These are the activations of a small neural network, seen along a few directions. Each row is one input.
Each table varies a few parts of the input and shows all the possible inputs, shuffled.
A made-up example of a description, with smaller parts first: one of 8 places around a ring, together with either a single point or one of 11 places along a line or (one of 3 separate values, together with one of 4 places along a line).
Shared parts are said once, and a part with two or three values counts as separate values.
In the rows, zero is written as 128.

Table:
row 1: [129 142 243  97 201 155 153 134 146 160  97 111 177 148  72 102]
row 2: [144 138  87 118  99 116 122 108 117  95 154 111 110 130 137 136]
row 3: [137 139 239 111 195 144 156 149 143 154  81 116 181 147  74  88]
row 4: [144 128 224 113 205 159 147 147 154 167  49 141 177 158  80  82]
row 5: [104 129  94 143 115 112 124 114 113 140 156 124 114 134 128 158]
row 6: [138 117  64 121 118 121 149 105 102  92 158 112 118 150 133 158]
row 7: [ 85 150 129 165 100 109 121 109 136 192 194 147 112 128 143 116]
row 8: [151 128  92 129  98 115 102 137 123 107 121 127 131 101 144 147]
row 9: [143 109  47 123 122 122 142 129 105  86 132 130 129 155 140 156]
row 10: [ 81 145 111 163 111 119 119 128 127 185 179 134 116 124 139 126]
row 11: [105 137 114 147 104 101 126  96 123 155 173 140 109 138 129 145]
row 12: [157 160 122 138  91 132 103 129 133 117 158 112 116  95 128 143]
row 13: [ 83  83 231  69 195 180 154 123 138 116  83 100 137 116 103 107]
row 14: [ 91 138  89 172 124 125 110 148 130 184 138 173 117 134 156 117]
row 15: [ 85 136  94 166 116 120 114 152 128 181 155 152 126 127 144 121]
row 16: [ 83  91 242  73 191 169 161 107 152 124  97 109 129 118 103 100]
row 17: [156 132  86 136 105 120 102 135 126 113 105 146 121 110 156 145]
row 18: [115 122  71 153 127 117 115 135 117 137 114 164 116 147 149 152]
row 19: [155 131 108 139  91 102 107 133 118 106 134 112 123  96 143 140]
row 20: [ 90  69 218  72 193 180 151 145 140 120  56 118 150 119 109  97]
row 21: [148 111  42 128 130 126 139 129 108  90 116 150 118 162 153 154]
row 22: [131 149 251 102 197 146 159 118 160 164 109 118 168 149  73  97]
row 23: [159 167 140 142  81 121 110 110 144 135 174 126 110 100 128 131]
row 24: [154 131  64 128 109 122 117 130 123  94 111 147 113 144 158 132]
row 25: [ 88 138 109 176 109 108 119 146 124 180 168 137 119 123 143 116]
row 26: [145 137 109 125  95 114 105 114 120 115 147 111 119  96 136 149]
row 27: [ 89  77 228  82 189 168 159 140 134 110  67 105 140 113 107  94]
row 28: [163 151 105 142  94 134  99 151 137 111 132 127 129 100 135 141]
row 29: [146 145 126 130  85 103 113  96 131 134 163 126 112 102 136 136]
row 30: [149 129  69 121 103 117 118 132 121  89 127 128 124 136 145 134]
row 31: [145 145 107 122  87 106 129  90 128 114 170 125 103 135 137 123]
row 32: [167 153 121 151  87 121 104 147 131 108 146 113 121  95 134 135]
row 33: [153 131  86 131  96 105 123 128 116  86 141 112 115 131 145 127]
row 34: [ 94  67 211  81 201 184 152 143 146 125  36 132 136 124 118  90]
row 35: [138 126  85 124 107 110 153  89 113 109 175 127 110 153 131 144]
row 36: [167 154 100 150 100 139 100 148 140 116 115 146 119 108 148 140]
row 37: [147 112  62 134 116 110 149 124 100  84 146 114 121 150 139 149]
row 38: [137 129 231 101 198 156 150 152 148 162  69 127 191 152  74  91]
row 39: [112 122  92 156 113 100 125 133 110 131 144 127 118 134 135 149]
row 40: [110 120  77 146 120 113 118 138 115 133 130 143 126 138 136 155]
What is each input in this table made of?
Answer: one of 5 places along a line, together with either one of 2 separate values or one of 6 places along a line
Changing only the place on the line of 5 turns row 9 into row 21. The same change can be made to row 40. Which row results?
Answer: row 18
Changing only the place on the line of 5 turns row 35 into row 37. The same change can be made to row 23. Which row results?
Answer: row 32
Which other rows agree with row 10 in the place on the line of 5? List them by row number.
Answer: row 1, row 2, row 5, row 6, row 12, row 13, row 26
A walk changes only the place on the line of 5. It starts at row 22 and steps to row 1. List the rest of the walk in order.
Answer: row 3, row 38, row 4

Table:
row 41: [153 101  18 122 100 125 118 126 107  63 107 148  99 137 173 162]
row 42: [136  94  13 121 109 115 132 119  95  67 122 135 105 150 161 172]
row 43: [115 156 163 156 124 130  97 141 147 188 130 147 136 101 122 129]
row 44: [117 122 121 132  95 129 112 131 130 117 144 119 104  92 152 120]
row 45: [193 148  65 136  88 113 111 140 120  78 127 123 126 124 143 143]
row 46: [101 115 118 133 104 119 126 125 117 119 161 107 108 106 141 131]
row 47: [127  71 220  51 222 179 175 137 131  80  35  99 167 147  87 106]
row 48: [ 95 162 167 169 134 123 122 142 150 216 151 157 137 138 123  86]
row 49: [ 80 154 163 170 144 115 138 136 138 217 168 145 141 151 112  97]
row 50: [178 139  62 136  97 103 125 134 106  81 143 111 133 137 133 153]
row 51: [120 148 147 128 120 114 139  89 130 151 178 121 119 137 113 135]
row 52: [ 99 148 159 157 133 122 112 136 135 189 147 134 140 114 110 140]
row 53: [144  77 225  54 213 185 162 143 143  78  17 112 161 135  97  96]
row 54: [136 155 150 128 110 121 124  95 144 148 162 134 115 124 124 124]
What is each input in this table made of?
Answer: one of 2 separate values, together with either a single point or one of 6 places along a line
Which other rows agree with row 52 in the choice among 2 separate values? List them by row number.
Answer: row 42, row 46, row 47, row 49, row 50, row 51

Table:
row 55: [173 161 115 143  95 122  97 140 137 121 127 126 126 104 139 125]
row 56: [118 106 218 102 179 132 152 135 136 138  77 116 158 137  98  88]
row 57: [117 143 110 167 109 121 111 148 133 171 141 156 128 122 143 120]
row 58: [161 152 116 123  97 116 129 109 131 106 164 114 123 122 129 131]
row 59: [111 142 107 161 120 109 118 129 126 169 155 141 128 131 130 143]
row 60: [142 128 119 120  87 117 122 105 125  93 164 105 105 104 133 146]
row 61: [135 115  73 124 122 124 136 123 113 103 133 134 120 152 146 136]
row 62: [ 84 122 111 138 111 113 128 108 117 138 169 124 100 124 145 137]
row 63: [118  93  71 122 117 123 138 117 106  93 131 124 104 127 152 148]
row 64: [120 118 221 112 191 168 158 139 147 137  88 124 143 137  97 104]
row 65: [104 139 107 143 114 117 132 113 125 154 170 133 114 144 131 121]
row 66: [106 109 205  92 185 168 145 152 138 135  89 104 166 124  94 103]
row 67: [143 128  73 142 118 127 109 158 127 112 101 152 126 133 150 133]
row 68: [167 157 116 138 100 110 110 124 123 120 146 120 130 113 122 150]
row 69: [137 123  72 140 122 118 122 137 113 113 113 140 130 142 137 156]
row 70: [112 110 215  81 183 164 142 113 151 145  79 134 146 130 102 107]
What is each input in this table made of?
Answer: either one of 4 separate values or (one of 3 separate values, together with one of 4 places along a line)
Which other rows does row 55 become when the choice among 3 separate values takes its other values? List them by row number.
Answer: row 57, row 67

Table:
row 71: [ 99 103  90 127 103 123 131 110 118 105 158 129  95 120 153 155]
row 72: [120 150 105 165 114 105 129 126 120 176 179 139 136 139 122 138]
row 73: [133 147 192 149 128 135 104 151 149 169 108 132 143  98 115 108]
row 74: [ 99 142  98 149 116 105 125 101 119 158 171 140 107 151 133 142]
row 75: [185 137  95 125 110 106 130 126 114  72 123 110 132 130 132 146]
row 76: [ 81  99 161 102 148 135 158  95 133 141 136 130 111 138 130 101]
row 77: [154 147 178 107 134 142 109 131 150 134 105 126 147 104 119 115]
row 78: [148 121  83 118 102 115 126 128 111  85 135 111 129 132 127 151]
row 79: [185 140 171  93 135 154 133 113 149  94 106 118 129 123 112 116]
row 80: [ 87  90 158 102 148 146 148 112 129 111 125 122 112 119 128 131]
row 81: [118 109  85 126 110 124 128 128 102  97 149  98 112 111 145 151]
row 82: [105 138 175 141 157 130 149 129 134 184 145 130 155 143 100 116]
row 83: [195 157 103 121  91 132 118 109 135  84 136 127 113 121 135 136]
row 84: [173 122 163  98 152 130 143 130 127  82  92 102 149 133 107 126]
row 85: [112 154 181 145 143 136 123 152 148 169 132 128 148 127 112 101]
row 86: [105  95 153 102 153 147 143 129 114 104 116  91 128 112 118 128]
row 87: [102  85 100 128 190 156 138 178 118 136  37 176 150 169 142 116]
row 88: [136 106 151  92 146 137 141 130 124  94 103 103 147 133 102 128]
row 89: [165 163 110 133  92 119  95 129 138 125 136 133 128 100 141 135]
row 90: [146 162 123 173  87 109  90 149 137 161 140 141 122  93 136 128]
row 91: [ 94 111  92 128 103 111 136  90 118 134 170 137  95 139 155 123]
row 92: [ 86 130 167 125 161 129 147 106 133 166 137 131 125 151 110 120]
row 93: [117  97  30 154 150 136 120 172 117 130  67 179 132 163 163 139]
row 94: [127 168 110 169 100 110 105 149 135 161 166 137 127 122 134 122]
Changing only one part turns row 78 into row 88. The same change can be made to row 75. Which row results?
Answer: row 84
What is each input in this table made of?
Answer: one of 2 separate values, together with either a single point or one of 11 places around a ring
Which other rows does row 86 become when the choice among 2 separate values takes its other values? List them by row number.
Answer: row 81

Table:
row 95: [124 134  27 161  69  96 109 120 107 117 180 137  94 124 167 159]
row 96: [ 83 145 198 146 156 130 137 129 143 204 149 133 145 134 101 104]
row 97: [163  97  49 102 121 127 138 123 105  49  99 126 117 148 150 154]
row 98: [139  76 137  81 176 158 150 145 118  66  51 114 145 138 121 129]
row 99: [104 158 212 142 144 127 131 126 148 194 154 122 146 122  96 102]
row 100: [160  90 149  76 164 158 144 143 123  57  57 104 146 126 117 128]
row 101: [184 110  62  99 110 128 132 119 110  40 105 116 117 134 145 155]
row 102: [ 95 109 213 102 186 159 149 130 146 156  88 132 145 136 104  97]
row 103: [121 181 118 183  83  99  97 128 139 195 189 147 120 113 135 126]
row 104: [144 146  40 156  58  95 103 115 112 108 184 128  95 111 161 161]
row 105: [117 121 226  98 174 158 143 127 151 146  94 122 147 123 100  94]
row 106: [101 170 105 188  94 101 104 132 135 204 186 157 118 126 140 126]
What is each input in this table made of?
Answer: one of 2 separate values, together with one of 6 places around a ring
Changing only the place on the ring of 6 turns row 100 into row 101. The same change can be made to row 98. Which row results?
Answer: row 97

Table:
row 107: [114 107 209  90 179 159 149 126 143 128  86 119 144 131 103 102]
row 108: [144 132  47 142  78 106 114 113 113 101 162 133 100 123 158 156]
row 109: [118 126 212 109 176 149 148 129 144 152 104 120 153 136  94 102]
row 110: [ 80 143 224 140 170 140 135 133 152 214 131 138 151 130  96  95]
row 111: [124  91 191  82 184 162 154 139 132  99  69 108 151 132 104 111]
row 112: [107 137 226 123 167 147 133 136 152 178 110 128 152 119  97  98]
row 113: [167 114  30 123  97 118 119 128 106  60 117 131 110 134 158 164]
row 114: [110 167  63 191  67  88 102 123 122 178 207 149 102 124 155 140]
row 115: [136 163  62 173  65  96  98 126 122 146 187 138 105 113 155 145]
row 116: [152 119  32 135  85 107 116 124 102  75 143 123 105 125 159 166]
row 117: [145 152  52 158  73  94 110 118 114 122 179 133 108 129 150 152]
row 118: [139  84 188  71 195 169 158 141 133  84  42 115 155 141 106 105]
Changing only one part turns row 114 into row 117. The same change can be made to row 110. Which row results?
Answer: row 109
What is each input in this table made of?
Answer: one of 2 separate values, together with one of 6 places along a line
Which other rows does row 113 become when the choice among 2 separate values takes its other values? List them by row number.
Answer: row 118
